A small network was shown many inputs. Here are its activations along a few directions, one row for each input.
Each table varies a few parts of the input and shows all the possible inputs, shuffled.
A made-up example of a description, with smaller parts first: ring(5) and (point or ring(11) or (values(3) and line(6))).
Shared parts are said once, and a part with two or three values counts as separate values.
In the rows, zero is written as 128.

Other details of the inputs vary at random and push rows far along three fixed directions, the same in every table; ignore that.
These rows show it; all are for the same input, with only those details redrawn:
[144 120 149 121 154 146  95  91  99 123 122]
[119 110  85 115 111 166 138 106 175 107 152]
[141 119 101 124 129 144 119  49 167  84 130]
[126 106  74 118 111 174 132  79 198  91 150]
[141 156 170 127 149  54 140  95  48 123 108]
[156 131 162 125 163 119  92  65  85 113 110]
[118 151 115 124 112  59 183 108 109 107 132]
[129  98 108 115 133 198 101 110 156 123 146]

Table:
R1: [156 118 158 131 154 138  86 118 115 112 122]
R2: [102 114 125 126  98 137 165 210 119 141 158]
R3: [137 123 163 123 135 200  60 176 108 179 114]
R4: [ 90 147  66 120  87 107 183 184 166 115 141]
R5: [ 90 144  80 136  98 109 198 184 179 126 131]
R6: [126 169 156 134 152  50 120 118  60 126  84]
R7: [143 128 139 136 139 166 104 132 156 144 138]
R8: [133 143 119 143 130 141 120  93 170 119  99]
R9: [130 143 167 153 127  83 140 132  75 131 128]
R10: [149  83 165 134 153 181  78 175 111 178 134]
R11: [ 99 142 158 116 136 128 102 198  69 192 113]
R12: [ 90 102 100 108 104 130 162 180 114 147 157]
R13: [135 101 131 141 136 178 102 167 153 162 140]
R14: [152  93 134 135 135 162 113 127 146 144 141]
R15: [109 140 100 118 103  89 185 135 125 118 146]
R16: [138 162 125 136 116  55 171 130 132 108 131]
R17: [150 127 144 152 131 107 130  60 143 107 126]
R18: [139 144 123 117 127 111 103  37 178  87  88]
R19: [111 141 138 130 134 123 136 197 101 149 116]
What is each input in this table made of? -> values(2) or ring(8) or ring(9)
Start at R18 and move only the ring(8) part, one step at a time. The first step leads to R11. Which rows follow, in order? -> R6, R4, R19, R5, R8, R3

Table:
R20: [144 100 112 142 154 210  79 127 180 132 123]
R21: [157 178 191 139 160  43 106 115  63 122  80]
R22: [147 168 192 132 161  53 121 159  50 156  93]
R23: [163 166 199 159 169  57  91 109  56 120  67]
R24: [131 115  63 125 115  99 158  17 188  54 132]
R25: [134 115 141 146 132 201  61 119 166 131 111]
R26: [146  82 131 133 158 214  57 106 175 113 110]
R27: [109 126 112 113 127 162 130 142 121 107 158]
R28: [148 104 136 138 151 190  60  27 167 104 102]
R29: [148 146 188 152 169  86 100 151  64 149  91]
R30: [144 164  78 140 100  90 151  49 225  66 115]
R31: [189 102 183 152 176 109 100  26 121  91 136]
R32: [127  52 133 112 128 221  93 207 114 209 187]
R33: [ 97  91 116  99 133 213  79 198 107 165 153]
R34: [111 150  90 113  92  97 179 104 170 115 136]
R35: [116 134 138 144 125 161 116 206 119 169 128]
R36: [108 101 121 107 146 218  71 151 119 134 149]
R37: [165 148 179 127 171  56 100  70  81 105  77]
R38: [ 83 154  98 120  67 108 187 219 161 148 150]
R39: [137  72  93 114 137 219  59  77 164 114 140]
R40: [106 125  91 135 102 113 175 145 166 122 131]
R41: [108 153  76 121  89  75 203 174 173 125 144]
R42: [133 114 135 119 135 169 129 152  90 132 145]
R43: [157 146 194 125 173  71 122  73  26 114  93]
R44: [138 128  91 145 116  93 140   6 206  57  99]
R45: [ 98 157 105 142 106  89 196 151 130 151 144]
R46: [ 97 161  77 118  80  87 211 155 162 143 156]
R47: [114 140  89 117  96  90 176 120 171 108 130]
R48: [119 104 118 105 123 204  92 136 157 151 138]
R49: [102 147 105 114  91  66 192 134 148 123 126]
R50: [121 145 178 117 146 101 145 204   4 152 138]
R51: [ 76 148 101 128  80  98 215 211 116 174 154]
R52: [149  88 170 131 115 158 128 184  65 169 186]
What is each input in this table made of? -> values(3) or ring(8) or (values(2) and line(11))
Which other rows does R47 become when the values(2) part takes its other values? List them by row number. -> R40

Table:
R53: [146 105 143 128 151 163  98 143 110 146 143]
R54: [106 128  88 119 111 156 113  86 163 102 120]
R55: [147 147 131 146 146  79 127  81 140  84  98]
R56: [116 119 125 114 148 178  94 110  94 139 131]
R57: [153 147 128 136 141  82 136  61 122  81 125]
R58: [109 143 116 117  97 107 165 163 154 150 141]
R59: [152 116 136 137 140  83 135  78 124 105 125]
R60: [159 120 176 141 182 192  49 113 109 122 101]
R61: [153 106 153 113 171 219  23 113 141 138 103]
R62: [150 141 136 138 154 157  77  74 144  89 100]
R63: [139 142 109 128 128 112 114  72 176  89  87]
R64: [110 113 129 113 116 118 161 167  89 136 156]
R65: [110 130 107 132 115 117 144 163 150 139 111]
R66: [130 114 171 118 146 112 139 154  38 161 143]
R67: [142 172 156 138 125  48 143  98  94 121 109]
R68: [ 84 137  87  88 107 105 170 151 119 137 136]
R69: [117 148 152 136 137  63 147 197  74 161 109]
R70: [159 137 144 140 142 114 130  57 113  94 125]
R71: [ 84 109  75 115  73 203 163 224 204 179 165]
R72: [138  92 165 133 158 208  60 172 123 187 130]
R73: [129 160  91 131 108  77 151  95 161  81 115]
R74: [131  87 128 125 124 149 115 124 134 127 150]
R75: [112 137 165 136 126  95 143 196  79 193 115]
R76: [110  80  68 115  87 192 142 143 198 104 176]
R77: [132 133 141 141 128 147 131 139 139 135 137]
R78: [125 169 162 141 122  79 152 148  81 144 122]
R79: [119 142 146 140 119  94 165 184 105 158 139]
R80: [121 110  55 126  81 134 196  77 209  83 172]
What is each input in this table made of? -> values(3) or ring(9) or (values(2) and ring(8))
Which other rows does R72 become when the values(2) part takes its other values? List them by row number. -> R69
